A small network was shown many inputs. Here are its activations along a few directions, one row for each input.
Each table varies a few parts of the input and shows all the possible inputs, shuffled.
A made-up example of a description, with smaller parts first: one of 3 separate values, together with either a single point or one of 9 places around a ring or (one of 5 places around a ring, together with one of 6 places along a line).
Shared parts are said once, and a part with two or three values counts as separate values.
(in the rows, 128 means zero)

Table:
r1: [ 77 118 115  78 200 183 156 165 154 203  98 167]
r2: [157  63 141 123 166 104 115  93 133 135 199 195]
r3: [133  85 184 205  78  82 168 147  87 103 138 169]
r4: [ 96 170 136 211  95 102  95 202 108 144 110 118]
r5: [112  89  44 120 141 144  80 153 127 115 105  83]
r6: [129 123  76 113 160 126  81 164 161 208 171 116]
r7: [ 74 109  61  94 167 236 165 167 122 101  84 112]
r8: [ 43 191 163 174 129 176 175 219 111 122  93 144]
r9: [188 161 130  62  97  92 117  21 135  73 103  80]
r10: [154  61  90 112 144  93 145  94 105  45 146 163]
r11: [213 166 168  85 122 116 110  37 183 166 165 101]
r12: [161 202 227 160  38  82 131  72 110 122 124  89]
Changing only one part turns r8 into r7. The same change can be made to r3. Which row results? -> r10
What is each input in this table made of? -> one of 3 separate values, together with one of 4 places along a line
Change only the place on the line of 4 in r2. List by row number the other rows that result. -> r1, r6, r11

Table:
r13: [ 34 171  99 125 135 188 143 250 133 155  89 128]
r14: [173 142 122 113 116 133 119  53 156 100 128 105]
r15: [178 178 157 130 117 102 102  63 147 130 138 123]
r16: [159 108 145 165  84  73 112 111  98  82 138 118]
r17: [ 21 161 112 126 147 189 163 239 132 154  90 140]
r18: [ 21 148 118 120 141 190 148 237 119 166  79 135]
r19: [169 121 125 109 119 119 134  45 140 122 110 107]
r20: [174 157 162 121 119  85 119  57 135 149 121 124]
r21: [ 60  76  56  78 203 189 131 218 127 154 136 165]
r22: [171 122 147 100 129 135 127  48 136 107 120 103]
r23: [176 122 162 156  88  86 115  98 125 136 162 102]
r24: [176 128 180 163 105 106 139  87 124 122 167 120]
r25: [ 59  93  51  88 211 189 144 218 139 140 145 165]
r26: [169 118 147 170  84  88 116 111 106  68 142 135]
r27: [167 137 141 109 132 137 140  44 149  97 132 104]
r28: [181 132 161 169  89 103 115  94 133 126 161 121]
r29: [ 28 159  94 124 141 174 140 248 124 167  83 116]
r30: [ 72 100  33  89 198 189 124 227 140 142 145 159]
r31: [165 131 121 107 116 120 116  52 148 114 125  87]
r32: [160  97 169 162  94  87 121 104  94  75 128 142]
r33: [164 171 172 127 124 106 123  50 140 131 143 130]
r34: [167 155 181 116 120 102 110  54 132 139 130 129]
r35: [165 164 151 129 115  89  98  58 140 146 132 112]
r36: [ 63  84  29  87 200 172 118 226 141 153 136 152]
r37: [171 110 183 160  99 103 121  86 120 133 148 127]
r38: [ 29 150 101 123 137 171 160 238 119 176  72 131]
r39: [177 113 165 161  93  85 131  90 120 142 143 122]
r40: [160 115 166 167  98  90 139 104  99  66 146 136]
r41: [ 70  78  38  82 198 170 141 222 129 159 128 164]
r42: [163  99 152 163  86  70 131 106  95  88 123 137]
What is each input in this table made of? -> one of 5 places around a ring, together with either one of 2 separate values or one of 4 places along a line
Which other rows agree with r29 in the place on the ring of 5? List them by row number. -> r16, r23, r31, r35, r36

Table:
r43: [ 63 185 101 113 127 143 122 182 126 166  76 110]
r44: [ 54 118 133 144 126 149 161 215 101 144 118 164]
r45: [127  89  11  47 213 190 133 101 169 137 151 127]
r46: [210 152 190 154  82 100 113  33 128  72 154 121]
r47: [208 138 182 144  83  72 104  43 123 131 164 125]
r48: [ 61 169 132 136 129 180 131 184 136 167  92 116]
r49: [ 84  86  78 138 123 138 125 231 110 113 134 113]
r50: [187 116 166 150  80  79 131  23 123  75 111 103]
r51: [190 136 180 157  93  90 126  31 112  81 131  99]
r52: [212 140 175 161  99  47  99  58 144 156 157 132]
r53: [123  78  62  44 243 176 106 121 158 136 152 160]
r54: [ 50 145 151 126 128 170 170 211 132 166 103 133]
r55: [ 94 112 103 148 136 131 143 231 102 120 122 162]
What is each input in this table made of? -> either one of 2 separate values or one of 5 places along a line or one of 6 places along a line
Which of the alternatives is r46? -> one of 5 places along a line

Table:
r56: [ 73 170 171 134 120 154 152 171 127 167  91 128]
r57: [ 75 176 141 139 104 133 128 174 123 178  76 110]
r58: [194 120 171 119 114 113 132   9 135  86 129 112]
r59: [202 123 138 126  97  94 113  13 132 100 114  92]
r60: [106 107  33  71 216 186 116 157 162 122 147 147]
r61: [ 92 132 130 170  84 131 149 208  97  89 129 135]
r62: [177 118 148 147 111  69 101 100 127 162 154 133]
r63: [176 142 151 157 119  87 106 102 139 133 182 137]
r64: [100  79  58  58 225 191 132 143 154 139 137 159]
r65: [ 90 111 126 163  82 105 145 202  84 116 101 130]
r66: [106  81  25  60 206 172 112 148 152 154 129 130]
r67: [171 112 177 144 126  97 119  91 128 153 173 149]
r68: [201 148 144 124  99 111 122  26 139  70 145 100]
r69: [ 84 105 160 161 103 127 159 195  86 104 114 144]
r70: [ 73 198 147 148 112 152 134 181 135 149 101 115]
Changing only one part turns r56 into r70. The same change can be made to r69. Which row results? -> r61
What is each input in this table made of? -> one of 3 separate values, together with either a single point or one of 4 places along a line
Change only the choice among 3 separate values in r64. List by row number the other rows that result. -> r60, r66
Which other rows agree with r62 in the choice among 3 separate values? List them by row number. -> r57, r59, r65, r66
